A small network was shown many inputs. Here are its activations along a few directions, one row for each input.
Each table varies a few parts of the input and shows all the possible inputs, shuffled.
Descriptions start from the smaller parts, as in this example, which fits no table here: one of 3 separate values, together with either a single point or one of 11 places along a line or (one of 5 places around a ring, together with one of 6 places along a line).
Shared parts are said once, and a part with two or three values counts as separate values.
(in the rows, 128 means zero)

Other details of the inputs vary at random and push rows far along two fixed directions, the same in every table; ignore that.

Rows:
row 1: [103 141  80  98  90 167 121 159 143 146  77 138]
row 2: [143 134 123 140 155 113 138 109 131 117 145 119]
row 3: [128  89 120 121 125  95 117 104  76 111 178 147]
row 4: [122 158 149  78  87 118 127 166 121 136  90 133]
row 5: [102 122 126 103 103  81 172  99  78 137 191 130]
row 6: [127 152 122 102  92 139 119 179 160 139  53 126]
row 7: [114 110 122  91 102  92 133 109  68 133 172 151]
row 8: [157  74 132 190 209 175 117  56 132  66 141 145]
row 9: [141 108 132 150 165 166 121 104 143  88 109 140]
row 10: [161  58 144 207 194 173 109  48 130  95 151 138]
row 11: [133 150 110 152 118 164 129 184 180 145  67 113]
row 12: [131 151 136 142 122 145 138 162 141 137 108 120]
row 13: [128 158 116 153 137 175 126 170 167 144  84 124]
row 14: [107 107 131 135 109  59 145  88  73 110 218 126]
row 15: [125 174 112 110  90 138 134 198 172 148  64 107]
row 16: [113  89  96 167 148 151 148 117 139 112 155 137]
row 17: [144 112  95 169 171 193 100 127 191 100  61 136]
row 18: [ 93 100 145 122 150  68 144  95  55 125 207 100]
row 19: [158  88 130 184 162 169 130 101 160 100 140 108]
row 20: [ 93 141 137  70  78  20 153 145  63 152 208 133]
row 21: [119 164 150  97  92  94 134 151 119 177 146 115]
row 22: [112 183 103  89  96 144 117 193 192 162  82 111]
row 23: [135 141 129 138 159 137 137 121 135 111 144 124]
row 24: [129 133 115 137 137 171  96 137 173 137  84 135]
row 25: [103 201  97  71  68 153 119 230 212 173  51 104]
row 26: [147 121 133 156 166 112 141  90 110 124 165 123]
row 27: [113 189 162  45  81  51 160 154  80 153 164 120]
row 28: [157  68 142 168 188 143 113  40 121  84 169 136]
row 29: [115 184 128 101 119 120 136 165 131 156 120 125]
row 30: [129 156 117 145 126 143 129 162 157 154  93 118]
row 31: [147  96 137 185 179 178 115  92 133 104 117 145]
row 32: [113 102 138 112 112  55 167  91  63 126 226 142]
row 33: [116 185 160  38  68  18 164 145  73 163 169 112]
row 34: [164  63 130 229 203 217 114  81 155  74 106 142]
row 35: [133 124 154  93  98 109 123 131 121 133 124 126]
row 36: [130 141 135 135 108 137 128 156 157 151 118 110]
row 37: [126 150 120 131 135 142 121 139 157 150 132 116]
row 38: [131 144 123 119 132 126 114 131 132 140  96 140]
row 39: [132 121 189  83  92  53 135  93  59 150 187 132]
row 40: [157  92 134 179 158 156 118 103 136 107 103 134]
row 41: [144 114 107 153 154 176 112 134 178 101  64 133]
row 42: [118 120  88 116 101 150 110 156 138 130 106 151]
row 43: [125 134 143  85 103 115 118 131 137 132 115 129]
row 44: [124  51 137 168 191 130 112  50  57  87 187 119]
row 45: [127 163 147 100 102 109 150 159 118 135 126 116]
row 46: [126  92 129 128 115  83 117  74  59 102 199 137]
row 47: [120 153 119 124 136 167 110 150 153 134  78 143]
row 48: [129 147 117 134 117 156 110 166 162 151  55 136]
Description of these inputs: one of 2 separate values, together with either a single point or one of 5 places along a line or (one of 3 separate values, together with one of 6 places around a ring).
The inputs of row 44 and row 18 match in every part but the choice among 2 separate values. If row 8 is changed in the same way as row 44 into row 18, which row does it become? -> row 23
The inputs of row 32 and row 42 match in every part but the choice among 2 separate values. If row 20 is changed in the same way as row 32 into row 42, which row does it become? -> row 3
Which other rows does row 15 become when the choice among 2 separate values takes its other values? List them by row number. -> row 6
Which other rows does row 35 become when the choice among 3 separate values takes its other values? List them by row number. -> row 4, row 6
Which other rows does row 24 become when the place on the ring of 6 takes its other values? List them by row number. -> row 10, row 28, row 35, row 39, row 43

Rows:
row 49: [ 83 184 124  59  89  62 136 157  85 176 162 122]
row 50: [ 86 143 110  59  79  61 135 134  90 145 179 134]
row 51: [147  65 163 177 169  75 149  41  47 106 241 129]
row 52: [134 175 182  50 101  56 132 126  77 147 132 130]
row 53: [ 91 175 138  58  90  62 138 155  63 165 140 135]
row 54: [151  37  78 231 179 203 116  88 172  72 133 133]
row 55: [121 169 108 122  94 200 101 210 208 162  14 130]
row 56: [137  79  99 219 186 227 101 118 175 108  87 127]
row 57: [172  73 179 167 165  78 157  28  59 100 230 135]
row 58: [ 91 149  82  94  69 132 133 197 161 138 104 121]
row 59: [165  84 175 150 185  86 150  21  42  86 214 149]
row 60: [ 89 183  71 132  98 193 120 241 213 156  34 108]
row 61: [141 164 119 135 127 185 123 185 212 131  40 107]
row 62: [182  66 145 225 208 217  99  68 174  79  97 126]
row 63: [129 183 172  48 102  55 134 130  97 159 149 119]
row 64: [134  61 109 172 145 166 111  93 129  99 141 138]
row 65: [114 182 149  54  93  60 144 138  93 165 160 130]
row 66: [116 184  96 119  96 188 128 225 220 153  32 119]
row 67: [ 91 140 121  55  77  61 137 137  70 139 154 146]
row 68: [187  65 139 233 208 194 115  67 173  75 118 121]
The inputs of row 50 and row 49 match in every part but one. If row 67 is changed in the same way as row 50 into row 49, which row does it become? -> row 53
What do these inputs look like to the network? -> one of 4 places along a line, together with one of 5 places around a ring
Which other rows does row 61 become when the place on the ring of 5 takes its other values? List them by row number. -> row 52, row 62, row 63, row 68

Rows:
row 69: [111 132 152  74  85  70 139 114  67 144 176 137]
row 70: [121 122 119 138 144 125 134 124 115 116 137 121]
row 71: [119 127 114 137 148 136 135 116 120 123 151 128]
row 72: [ 86 207 111  57  43 102 140 234 151 186  83 122]
row 73: [139 141 160  86 113 106 127 118 109 124 126 134]
row 74: [109 127 156  78  85  67 145 117  60 143 174 141]
row 75: [ 94 158  90  96  82 171  99 205 192 152  46 124]
row 76: [110 146 161  54  86  11 144 107  25 148 194 136]
row 77: [149 116 150 155 164 135 114  98 113 128 129 135]
row 78: [145 132 156 155 142 126 136 117 131 137 136 114]
row 79: [130 107 109 144 126 148 118 131 158 122 123 123]
row 80: [124 112 113 146 145 136 123 113 116 120 131 146]
row 81: [120 113 110 137 146 135 110 111 131 121 132 134]
row 82: [121 128 115 133 128 128 128 138 148 129 141 115]
row 83: [115 124 115 131 147 130 126 121 129 123 146 119]
row 84: [136 134 155 144 158 131 133 112 113 136 136 118]
row 85: [152 125 138 134 165 137 118  97 131 107 119 142]
row 86: [117 122 118 141 147 134 140 122 114 123 145 131]
row 87: [158 108 150 166 141 147 124 111 142 129 118 122]
row 88: [134 110 109 149 123 152 127 128 151 123 126 132]
row 89: [128  98 118 147 132 151 118 124 131 105 111 129]
row 90: [124 117 109 140 143 138 119 109 122 122 137 142]
row 91: [149 107 155 154 147 154 112 110 125 121 116 127]
row 92: [132 109 113 149 122 148 133 134 143 123 122 135]
row 93: [162 118 136 145 143 150 129 112 161 106 108 129]
row 94: [136 105 112 152 124 144 126 136 146 114 114 123]
row 95: [102 180  96 102  78 138 126 220 178 156  63 112]
row 96: [142 137 142 129 163 133 137 106 129 111 131 125]
row 97: [126 132 114 139 127 133 137 135 141 128 143 123]
row 98: [147 144 144 129 140 124 141 122 147 118 127 120]
The inputs of row 77 and row 87 match in every part but one. If row 80 is changed in the same way as row 77 into row 87, which row does it become? -> row 92
What do these inputs look like to the network? -> one of 5 places around a ring, together with either one of 2 separate values or one of 4 places along a line
Which other rows does row 91 become when the choice among 2 separate values takes its other values? List them by row number. -> row 73
A walk changes only the place on the line of 4. It starts at row 79 and steps to row 88. List the rest of the walk in order. -> row 92, row 94

Rows:
row 99: [112 167 142  91  91 101 130 167 117 163 115 127]
row 100: [130 124 127 131 124 139 126 130 146 126 124 124]
row 101: [118 112 102 142 128 135 130 121 127 126 148 139]
row 102: [129 138 124 128 142 140 129 129 133 124 118 129]
row 103: [127 126 122 126 135 135 118 126 140 127 118 129]
row 104: [125 132 129 135 135 143 120 129 127 133 115 130]
row 105: [132 119 126 131 123 139 118 132 131 123 114 133]
row 106: [133 128 126 138 128 133 128 131 145 131 124 118]
row 107: [129 134 129 137 136 135 125 134 143 132 126 122]
row 108: [107 174 163  42  79  39 142 134  65 170 173 124]
row 109: [136 132 125 138 130 133 136 132 140 125 120 123]
row 110: [131 122 122 127 126 136 117 129 141 122 122 128]
row 111: [134 127 122 127 127 136 125 130 137 115 117 132]
row 112: [106 117 100 137 128 136 129 143 128 119 131 122]
row 113: [126 124 126 132 130 137 118 128 129 129 110 134]
row 114: [133 127 127 131 126 138 135 130 141 120 120 129]
row 115: [134 124 129 141 127 136 129 135 133 134 116 123]
row 116: [131 120 131 134 122 141 128 135 135 129 116 129]
row 117: [132 139 128 137 139 135 133 135 139 125 121 127]
row 118: [155  73 160 156 183  91 145  30  62  86 213 139]
What do these inputs look like to the network? -> either one of 2 separate values or (one of 3 separate values, together with one of 6 places around a ring)
Which of the alternatives is row 115? -> one of 3 separate values, together with one of 6 places around a ring
Which other rows does row 109 become when the place on the ring of 6 takes its other values? List them by row number. -> row 102, row 111, row 114, row 117, row 118

Rows:
row 119: [109 130 111 129 102 171 108 164 173 146  81 116]
row 120: [167 155 216  75 114  31 148  68  50 139 187 113]
row 121: [128 119 135 156 150 128 142 119 106 105 154 119]
row 122: [142 105 133 131 121 127 144 103 123 124 167 136]
row 123: [115 125  90 155 157 195 103 144 167 126  63 139]
row 124: [126 130 120 139 163 124 141 111 126 109 170 115]
row 125: [126 114 149  88 100  61 133 108  68 114 175 132]
row 126: [158 174 139 114 127 161 109 164 188 139  47 101]
row 127: [114 157 145  54  53  62 131 159  78 155 134 150]
row 128: [143 112 115 182 189 163 139  90 134 101 164 136]
row 129: [111 136 104 149 122 155 110 163 172 150  89 115]
row 130: [136  90 143 150 116 126 142 109 116 110 151 122]
row 131: [129 109 116 122 129 116 122 100 125 100 154 140]
row 132: [133 122 137 157 150 131 142 116 103 113 151 128]
row 133: [141  94 145 151 117 129 142 108 112 118 148 130]
row 134: [181 136 176 138 153 121 126  81 117 125 126 121]
row 135: [ 95 172 126  83 111 108 120 169 117 159 124 113]
row 136: [116 108 124 135 156 128 122  97 103 117 137 132]
row 137: [141 167 156 112 139 157 117 172 193 134  50 115]
row 138: [107 135  94 111 115 162  86 170 170 133  72 127]
row 139: [102 155 104 138 139 170 109 167 163 140  87 119]
row 140: [ 94 181 125  31  78  52 150 159  90 157 141 123]
row 141: [125 136 105 156 110 155 127 175 170 143  82 123]
row 142: [125 122 116 126 148 122 143  98 113 116 144 143]
row 143: [132 135 153 100 106  41 161  99  69 154 216 133]
row 144: [135 112 118 147 146 108 141 110 134 119 173 113]
row 145: [141  80 115 174 177 153 135  93 116  80 132 125]
row 146: [121 119 113 126 148 119 145 100 116 108 145 133]
row 147: [130 192 194  58  96  79 138 159 128 160  98 123]
row 148: [169 179 144 121 121 166 108 158 175 152  48 123]
row 149: [131 116 132 150 155 127 140 123 107 104 156 112]
row 150: [132 106 112 118 136 115 120 104 126  97 156 132]
row 151: [134 106 133 160 146 122 124 101 112 141 157 130]
row 152: [132  97 129 139 124 120 123 107 111  98 138 139]
row 153: [128  90 138 137 135 131 121 101 115 122 158 113]
row 154: [170 131 192 134 164 122 132  93 121 124 128 141]
row 155: [102 166 150  40  45  49 155 149  96 163 171 119]
row 156: [106 170 140  69  73  40 155 147  99 166 176 118]
row 157: [131 113  93 162 126 191 103 157 180 106  60 145]
row 158: [148  93 113 193 170 146 138  88 149 108 162 129]
row 159: [137 107 133 133 121 125 144 100 127 121 165 131]
row 160: [134 102 126 125 127 121 141 106 131 109 170 114]
row 161: [ 95 187 119  77  45  90 137 222 146 180  85 113]
row 162: [118 133 113 128 101 177 107 168 167 157  79 129]
row 163: [100 157 144  51  72  66 111 142  82 164 141 144]
row 164: [141 112  97 191 137 186 123 162 182 128  79 128]
row 165: [143  93 105 168 183 160 139  78 127  97 142 148]
row 166: [107 149  96 123 109 160 128 182 158 127  55 127]
row 167: [113 134 112 129 102 174 108 164 169 154  78 124]
row 168: [133 103 126 184 190 164 118  87 121 109 150 131]
row 169: [138 107 175 101  86  64 157 101  54 138 194 135]
row 170: [138  97 130 160 140 112 140 118 118 115 158 112]
row 171: [127 142 166 103 115  65 157 113  44 137 195 132]
row 172: [176 107 181 174 194 153 127  77 144 101 119 136]
row 173: [ 97 178 123  53  32 106 133 225 148 171  78 109]
row 174: [152  81 108 164 165 156 116  80 137  88 150 156]
row 175: [ 92 164 116  66  99 103 118 169 114 158 100 123]
row 176: [112 141  98 112 107 168  86 172 164 147  67 147]
row 177: [113 133 101 143 128 154 108 166 172 148  92 109]
row 178: [135 103 126 183 191 168 117  89 117 112 151 135]
row 179: [111 150  98 124 111 163 127 179 154 134  54 136]
row 180: [135  86 117 171 186 164 117  79 111 107 133 147]
row 181: [105 138  97 115 108 163  88 168 169 136  69 133]
row 182: [140 112 115 183 188 160 138  88 137  98 162 132]
row 183: [114 151  98 121 108 166 127 184 151 139  53 141]
row 184: [135 110 114 182 188 156 139  91 141  91 165 122]
row 185: [131 105 133 162 148 122 124  98 116 137 156 126]
row 186: [123 132 146  70  96  51 136  95  70 128 192 149]
The inputs of row 164 and row 170 match in every part but one. If row 180 is changed in the same way as row 164 into row 170, which row does it become? -> row 175
What do these inputs look like to the network? -> one of 4 places along a line, together with either one of 2 separate values or (one of 3 separate values, together with one of 5 places around a ring)
Which other rows does row 172 become when the choice among 2 separate values takes its other values? List them by row number. -> row 134
Which other rows does row 124 become when the place on the line of 4 takes its other values? List them by row number. -> row 128, row 182, row 184
Which other rows does row 165 become when the choice among 3 separate values takes its other values? List them by row number. -> row 180, row 183
Which other rows does row 137 become when the choice among 2 separate values takes its other values? List them by row number. -> row 126
